These are the activations of a small neural network, seen along a few directions. Each row is one input.
Each table varies a few parts of the input and shows all the possible inputs, shuffled.
A made-up example of a description, with smaller parts first: one of 3 separate values, together with either a single point or one of 9 places around a ring or (one of 4 places along a line, together with one of 5 places around a ring).
Shared parts are said once, and a part with two or three values counts as separate values.

Other details of the inputs vary at random and push rows far along two fixed directions, the same in every table; ignore that.

A family of inputs:
row 1: [-10.3 -20.8 -40.0  16.0 -27.4  38.4 -25.7  43.2  30.4 -11.0  12.2]
row 2: [-20.4 -35.9  -0.8  22.7   4.3  44.6 -37.4 -28.2 -71.5  63.5  24.4]
row 3: [ 17.1   4.4 -48.9  17.9 -21.1  43.3 -64.3  -9.2 -32.6  41.7  -0.6]
row 4: [-28.5  -5.6  -4.0  -2.5  14.9 -11.6  16.6  -3.0  13.7 -17.8   2.8]
row 5: [-30.4   5.6 -49.2  19.0 -25.7  24.6 -36.6  38.5  24.8 -12.5   6.8]
row 6: [-22.2   6.9  12.4  -7.7 -27.7  -3.7   4.0  32.0  28.6 -24.6   0.4]
row 7: [-22.9  10.2  -8.4  -6.4 -45.0   5.0  -6.2  49.8  36.5 -18.6   0.4]
row 8: [ 18.0  -3.3  -7.1   1.2  17.6  -7.4  -8.2 -35.7 -37.2  24.1   2.6]
row 9: [-26.9   3.8  -5.9  -8.3  15.2 -22.0  34.2  15.0  43.4 -48.5   0.1]
row 10: [ 22.1  19.8   0.8  16.7 -29.4  10.5 -25.5  14.1   2.8  -7.2 -25.9]
row 11: [ 29.6 -10.7 -17.0   8.4   4.0  16.4 -27.4 -13.6 -37.2  28.1  10.4]
row 12: [ 26.3   0.1  57.1 -31.9  18.7 -48.6  43.8 -34.6 -12.4  -7.9  -5.8]
row 13: [-22.8  18.5 -19.5  10.4  -3.9  10.8  -8.2  41.0  44.5 -21.5  16.7]
row 14: [ 25.5  23.8 -19.8  -4.4  10.9 -18.2  25.7  20.4  39.0 -33.3  -4.6]
row 15: [ 27.9  -8.7  10.2 -28.7  39.4 -40.3  25.0  -6.4  21.1 -29.6  -4.4]
row 16: [ 38.3  -8.8 -36.3   2.6 -13.2  10.6 -11.3  25.6  30.3 -17.7   1.0]
row 17: [-25.9   1.9 -23.1  23.4  -7.1  36.9 -12.3  12.5 -10.0  23.8   9.7]
row 18: [-29.8 -10.0  -4.7  16.5  13.1  27.9  -3.1 -17.1 -41.8  39.4   4.8]
row 19: [-23.4 -33.7  51.1 -11.4   2.5 -11.0  19.5 -40.0 -41.1  47.4   3.7]
row 20: [-24.7  10.6   0.4  18.3 -37.8  18.1 -19.6  43.9  34.1 -32.0 -17.4]
row 21: [-23.7 -20.2  68.8   4.4  15.9 -13.5  20.3 -41.9 -47.1  20.6  -2.1]
row 22: [ 21.0  12.2  -5.7  19.7  12.5  22.3 -26.4 -27.5 -45.9  56.1  12.8]
row 23: [-24.1 -13.3   4.6 -19.3  20.1 -21.2  16.3  -1.1  34.3 -38.2   7.9]
row 24: [ 19.1   7.4  -7.9   0.7  22.6  -2.4  12.1 -20.8 -26.1  17.9  -8.7]
row 25: [ 20.4  12.6  -9.2 -10.1  21.6 -27.9  28.5  -9.7  15.7 -26.0  -9.3]
row 26: [ 22.9  -7.7  43.8 -18.4   3.8 -18.3  15.8 -47.8 -57.9  47.2  -0.5]
row 27: [-24.2  13.1 -24.0   8.8  -8.7  29.4 -12.1  25.3  30.4  -5.1  11.3]
row 28: [ 24.4  25.7   2.5   6.0 -26.4 -14.7  -6.6  29.9  30.5 -35.0 -22.5]
row 29: [-24.7  -2.8  23.8   3.3 -21.8  17.4  -7.7   3.7 -18.2   4.6  -2.3]
row 30: [-26.1 -14.6 -39.3  21.9 -17.0  52.8 -59.4  25.3 -18.1  33.3   6.9]
row 31: [ 20.2   1.8  13.7 -20.8  40.1 -49.4  42.5 -32.5   7.4 -23.4  -6.2]
row 32: [ 26.7  10.7  39.4 -25.4   4.4 -37.9  34.2  -8.8  11.4 -35.2 -15.6]
row 33: [ 25.2  15.8   6.4 -15.5  27.3 -17.9  26.5 -17.4  18.1 -10.7   3.0]
row 34: [ 26.2  -9.2  36.2 -27.1   3.1 -42.7  32.8 -24.8   0.1   8.2 -12.1]
Each input here is: one of 2 separate values, together with either one of 6 places along a line or one of 11 places along a line.
Question: Which other rows does row 30 become when the place on the line of 11 takes its other values? List them by row number.
Answer: row 1, row 2, row 4, row 5, row 9, row 13, row 17, row 18, row 23, row 27
Question: Which other rows does row 32 become when the place on the line of 6 takes its other values? List them by row number.
Answer: row 10, row 12, row 26, row 28, row 34

A family of inputs:
row 35: [ 13.0 -36.5  39.9 -40.9  24.0 -53.3  24.6 -32.3  15.7 -25.8  -1.0]
row 36: [-51.9 -17.0  70.1   4.1  58.9 -13.1  42.3 -12.0  17.7 -43.3  23.2]
row 37: [-64.1 -42.5  26.2  -2.8  57.2 -15.9  71.9 -17.8  15.8 -32.3  14.0]
row 38: [-26.8  50.9 -38.7   2.7 -55.9 -13.0 -21.9  61.2  40.2 -42.2 -31.8]
row 39: [  7.2  -9.5  66.7 -36.5  -5.5 -31.7  58.4 -17.1   6.7   3.0   7.8]
row 40: [ 11.3 -35.5 -20.4   9.5  -6.9  35.3 -67.3 -32.0 -64.3  73.3   3.6]
row 41: [ -4.3 -17.2 -19.2  30.9 -37.0  51.8 -22.4 -20.4 -54.1  48.9 -19.9]
row 42: [ -0.3  -8.9 -27.0 -11.8 -56.9   4.8 -42.3  44.8  48.9 -40.4 -11.5]
row 43: [ 40.3  40.0 -35.6  19.1  -2.3  24.8 -32.6  49.7  38.6 -49.5   1.0]
row 44: [ 30.4   5.2 -22.5   5.5  -8.2  48.5 -25.5  -4.4 -53.0  72.9  29.8]
row 45: [  2.1  21.3  19.9 -31.0  42.1 -56.2  42.3 -37.2  10.3  -9.0 -10.8]
row 46: [ 10.8   8.1 -53.6  15.7 -34.0  16.7  -0.9  42.3  50.7 -31.2 -25.1]
row 47: [-16.5  47.8 -32.7  -3.9 -53.6  -0.1 -20.5  35.4  46.0 -29.7 -22.4]
row 48: [ 11.9  -2.1   2.8  10.6 -39.7  46.1 -26.8  -7.4 -43.0  84.1  13.2]
row 49: [  6.7  54.4 -67.5   5.7 -15.4  -9.3 -23.6  34.1  48.9 -23.3  -3.3]
row 50: [ 25.3 -16.8   1.6  -6.7  54.3 -42.7  62.8 -35.0   5.1 -20.4  -2.7]
row 51: [ 31.6 -29.2  14.5 -44.9  55.3 -49.0  24.3 -30.6   3.3 -34.1  15.6]
row 52: [-82.5  28.5 -41.9  10.4 -11.6  18.8 -15.2  49.2  56.2 -31.9  13.6]
row 53: [ 25.1 -12.4 -52.0  30.8  13.1  56.4 -26.1 -31.5 -76.5  61.6   1.8]
row 54: [ -8.5 -39.3  51.8 -36.1  11.4 -64.0  25.9 -15.2  -7.8 -36.4 -13.0]
row 55: [ 22.2  35.9 -14.1  22.2 -35.9  18.6 -31.1  55.9  61.7 -50.0 -16.8]
row 56: [ 30.2   4.4  55.4  -6.6  48.6 -34.0  33.1 -24.1  10.0 -28.4  -8.0]
row 57: [ 13.7   2.5  76.8  -8.8  15.0 -29.2  34.5 -24.2   7.0 -39.9 -12.6]
row 58: [ 17.8 -31.4 -30.7  16.6  -0.3  29.8 -67.7 -36.2 -66.5  69.7  18.0]
row 59: [-66.1 -25.5 -42.1   2.3 -19.8  22.5 -38.6  68.1  69.6 -51.0  23.0]
row 60: [ 29.9  13.7  -8.9  47.2   3.2  45.0 -54.9 -17.9 -51.0  46.0   8.5]
row 61: [-58.4 -27.1  56.4 -24.0  36.0 -16.8  66.3   1.5  25.5  -6.9  43.1]
row 62: [-10.8   9.6 -49.8  21.8 -53.8   8.3  -3.5  71.1  38.7 -50.1 -38.6]
row 63: [ 28.1  31.3 -51.0   1.7 -35.8   8.5  -9.3  70.0  66.4 -14.0  18.5]
row 64: [  2.8  -0.2  79.3  -0.2  18.7 -39.3  32.4 -14.7 -19.3 -35.4 -20.0]
row 65: [ 24.1  -5.4  42.5 -36.0  27.2 -39.9  59.5 -10.9  18.7   6.5  11.8]
row 66: [ 14.4 -30.9   3.9  12.0  35.5   9.4  20.6 -59.1 -63.5  55.5 -12.3]
row 67: [ 11.2  17.2   0.3 -11.0  46.5  -5.9   2.0 -69.7 -72.7  51.0  10.3]
row 68: [-10.1  -8.5  19.0  17.4 -50.0  39.7 -27.9  -0.6 -80.4  85.8   2.3]
row 69: [ -9.9  24.9 -19.6  15.0 -24.4  28.4 -42.8 -32.8 -49.6  66.7  -9.6]
Question: What is each input in this table made of?
Answer: one of 5 separate values, together with either a single point or one of 6 places along a line
Question: The inputs of row 64 and row 38 match in every part but the choice among 5 separate values. If row 60 is changed in the same way as row 64 into row 38, which row does it become?
Answer: row 49
Question: Which other rows does row 59 become when the choice among 5 separate values takes its other values? List them by row number.
Answer: row 36, row 37, row 52, row 61
Question: Which other rows agree with row 68 in the choice among 5 separate values? List them by row number.
Answer: row 39, row 44, row 48, row 61, row 63, row 65
Question: Which other rows does row 62 become when the place on the line of 6 takes its other values? List them by row number.
Answer: row 41, row 46, row 50, row 53, row 66
Question: A walk changes only the place on the line of 6. It starts at row 51 and steps to row 58. List the rest of the walk in order.
Answer: row 40, row 35, row 42, row 54
